Each row below holds a small network's activations on one input, seen along a few directions.
In each table, some parts of the input vary, and every possible input appears once, in random order.
A made-up example of a description, with smaller parts first: ring(8) and (point or (values(2) and line(4)) or ring(11)).
Shared parts are said once, and a part with two or three values counts as separate values.

Other details of the inputs shift rows strongly along two fixed directions, in all tables alike. That doesn't count.

A family of inputs:
x1: [ 29   0  -4  44 -16 -14 -21  28   4  23  25  17 -79]
x2: [-52 -48  21 -10  54   9  42  25 -41  -9 -12 -20  85]
x3: [-10   9  11 -20  -7  -3  11 -24   3 -21  -9  12  13]
x4: [  2  27 -36 -57 -16  49 -23 -59  44  12 -20  -9  71]
x5: [  1 -35  77  23  65 -28  63  47 -91 -17 -11  17  15]
x6: [ 26   2 -26  31 -27 -21 -45  15  30   1  37  43 -86]
x7: [ 10  58 -35  -7 -80  29 -33 -53  69  11  13 -39 -36]
x8: [ -1 -35  54  22  48 -43  33  38 -72 -35   9  49 -18]
x9: [  8  30 -20 -53 -16  33  11 -53  50  33 -33 -52  66]
x10: [ -6 -28  44  13  45 -54  41  26 -62 -28   7  36 -20]
x11: [-21  -3 -44 -15  -7  33  -5  -6   9  -8 -29 -42  66]
x12: [ -4  14  -6 -42  -5  -1   5 -43  30  -2 -17  -5  36]
x13: [ 19 -33  40  30  57 -24  28  49 -66  15  -3  23 -14]
x14: [ 17  27   0  48 -40   7 -40  10  10   3  36   8 -87]
x15: [-33  -3 -29  39 -51  -8 -50  43  17  -5  48  -5 -65]
x16: [  8  18 -19 -57  -4  44  14 -47  45  39 -42 -46  73]
x17: [  2   8 -31 -71   2  31   5 -54  53  16 -36 -15  74]
x18: [  9  25  12  33 -44  -5 -11  -1  10  -7  19  -1 -67]
x19: [  3  11 -13 -44   1  -3   2 -34  36   3 -18  -3  39]
x20: [ 24  10 -26  28 -25 -10 -52  10  28  -2  35  41 -80]
x21: [ -9 -30  41 -31  72  -6  42   1 -61 -15 -29  21  76]
x22: [-21  -5 -40  31 -32 -10 -39  43  -2 -10  18 -10 -43]
x23: [ 23  27 -12  53 -40   4 -42  17  13  14  41  18 -93]
x24: [  7 -34  64  14  64 -46  67  31 -74   0 -13  -1  18]
x25: [-33 -10 -23   0   0  36  -2  -9  17 -10 -16 -35  56]
Description of these inputs: ring(5) or (values(2) and ring(10)).
- Start at x9 and move only the ring(10) part, one step at a time. The first step leads to x24. Which rows follow, in order? => x7, x18, x5, x14, x23, x13, x1, x16

A family of inputs:
x26: [ -6 -29  -3 -35   4  47  -8 -21  14  50 -17   1  60]
x27: [ -3 -13  -6 -58  36  -1  29 -15   1   0 -43   8  75]
x28: [ -4  18 -41 -11  12  53 -46 -14   5  17  13  11  18]
x29: [ -4  -2 -20 -43  11   6   7 -24  35   0 -23   4  44]
x30: [ 32  29  10  41 -31 -23 -16  16 -15   4  21  19 -88]
x31: [-11  10 -27 -10 -28   7 -25 -29  61 -10  19   6  -9]
x32: [  1  -5  46  18  25 -10  34  -2 -24   1   4  -5   5]
x33: [-13 -44  42  33  48 -53  23  43 -46 -37  32  46 -31]
x34: [ 10  11  27 -27  14   9  33 -19 -36   5 -27 -14  48]
x35: [ -2  26 -33 -23 -43  -1 -38 -24  32  -7  -1  17 -12]
x36: [ 43  13 -43  17 -17  43 -51   2  47  19   1   5   2]
x37: [  3  -7  38   6  32  -7  44  -8 -14  11  -7  -8  18]
x38: [-33   7  -6  61 -48  28 -27  44  -8 -29  30 -15 -51]
x39: [ 41  20  11  36 -21 -21 -15  20 -10   5  16  15 -95]
x40: [ -4  -7 -11  -9   8  -8   0  -7  31 -12   8  17  -5]
x41: [ 27  31 -13  -4 -31  17 -10 -31  49  25  -4 -19 -31]
x42: [-14  -9   5 -40  18  -9  12 -14 -26 -20 -19  15  51]
x43: [-31 -27  -4  40  11  11   5  27 -39 -40 -17 -17  16]
x44: [ 12 -32  62  28  68 -39  63  34 -53   7  -5  12 -12]
x45: [-15 -16  15  18   5 -32  -9  15 -14 -33  33  34 -34]
x46: [  4  13 -24 -38 -17   0 -19 -21  26  -6 -18  12  14]
x47: [-13 -32  -9   2  25 -39  24  54 -24  26   1 -40  16]
x48: [  4  35  -1   5 -43  19 -16 -37  30   8  15 -19 -19]
x49: [-17  11 -13 -31 -23   8 -24 -33  18 -21   3   4  22]
x50: [ 28  -1  27  -1  26 -13  33  10 -26  15 -22   3 -10]
x51: [-28   0   5  44 -37  -5 -23  66  -1  14  41 -27 -66]
x52: [ -9  -8 -63   2 -18   1 -12  -7  19   3 -17 -46  26]
x53: [  1  10  29 -22  15  12  31 -26 -30   4 -19 -20  49]
- What do these inputs look like to the network? => values(3) or ring(5) or (values(2) and ring(10))

A family of inputs:
x54: [ 27  -5  30  57   5 -21  -7  39 -34   4  30  31 -85]
x55: [-38  -9 -45  24 -40  41 -39   1  55 -18  13 -24   3]
x56: [  5  26 -28 -24 -34  -3 -24 -40  54  -3   6  -1 -13]
x57: [ 16  35  -5  -1 -38  31 -20 -34  27  16   1 -13 -15]
x58: [  9 -11  34  31  18 -39   5  24 -39 -27  27  56 -58]
x59: [  9  12 -11 -30  -6  21 -20 -33  22   3  -5  18  20]
x60: [ 25 -17  27  47  25 -41  20  48 -31  12  18  18 -66]
x61: [ -7  33 -17 -69 -19  37   0 -79  44  -3 -33 -19  79]
x62: [-24 -46  31  29  69 -29  34  93 -82 -28  -1  14  22]
x63: [ 23  24 -18   2 -31  30 -26 -20  34  29   4 -12 -21]
x64: [ 20  20 -34  15 -40 -16 -47  -7  54   5  34  25 -77]
x65: [  2 -28  20 -52  64   6  37 -13 -29   8 -37  16  89]
x66: [ 19   9  36  59 -12 -34   4  30 -27 -13  31  20 -94]
x67: [  7  27 -23 -60 -16  38  14 -59  51  31 -42 -54  75]
x68: [ 12  38 -27  16 -64 -12 -49 -26  56 -16  38  20 -88]
x69: [ -3  28 -18 -71 -10  46  -7 -74  38   8 -34  -9  82]
x70: [  9 -29  75  27  65 -33  62  39 -91 -10  -7  21   1]
x71: [-29 -38 -15 -13  20   3  15   8 -30 -14 -31 -24  76]
x72: [-49 -31  -1  -7  56  25  33  17 -52   0 -18 -50 112]
x73: [  8  26   6 -11 -23  10  11 -29  21   6  -9 -28   2]
x74: [-36  10 -27  32 -79   3 -55  22  39   5  52 -20 -73]
x75: [-15  10 -57  36 -68   8 -63  17  30 -11  29  -9 -69]
x76: [ 12   2 -17 -28   3   6  -9 -21  26  13  -7  13  20]
x77: [ 14 -11  16 -25  38  12  37  -5 -17  28 -33 -15  59]
x78: [  8 -31  59  17  63 -49  66  41 -67  -4 -12   6   0]
x79: [-22 -30   2  42  14 -23  -4  75 -47 -21  14  13 -36]
x80: [ -2 -15   5 -43  40 -16  32 -16  -3   1 -26   7  57]
- What do these inputs look like to the network? => values(3) or line(4) or (values(2) and ring(10))
- Start at x71 and move only the line(4) part, one step at a time. The first step leads to x75. Which rows follow, in order? => x79, x62
- Change only the ring(10) part in x64. List by row number the other rows that result. => x56, x58, x59, x61, x65, x68, x69, x76, x80
- Change only the ring(10) part in x73. List by row number the other rows that result. => x54, x57, x60, x63, x66, x67, x70, x77, x78
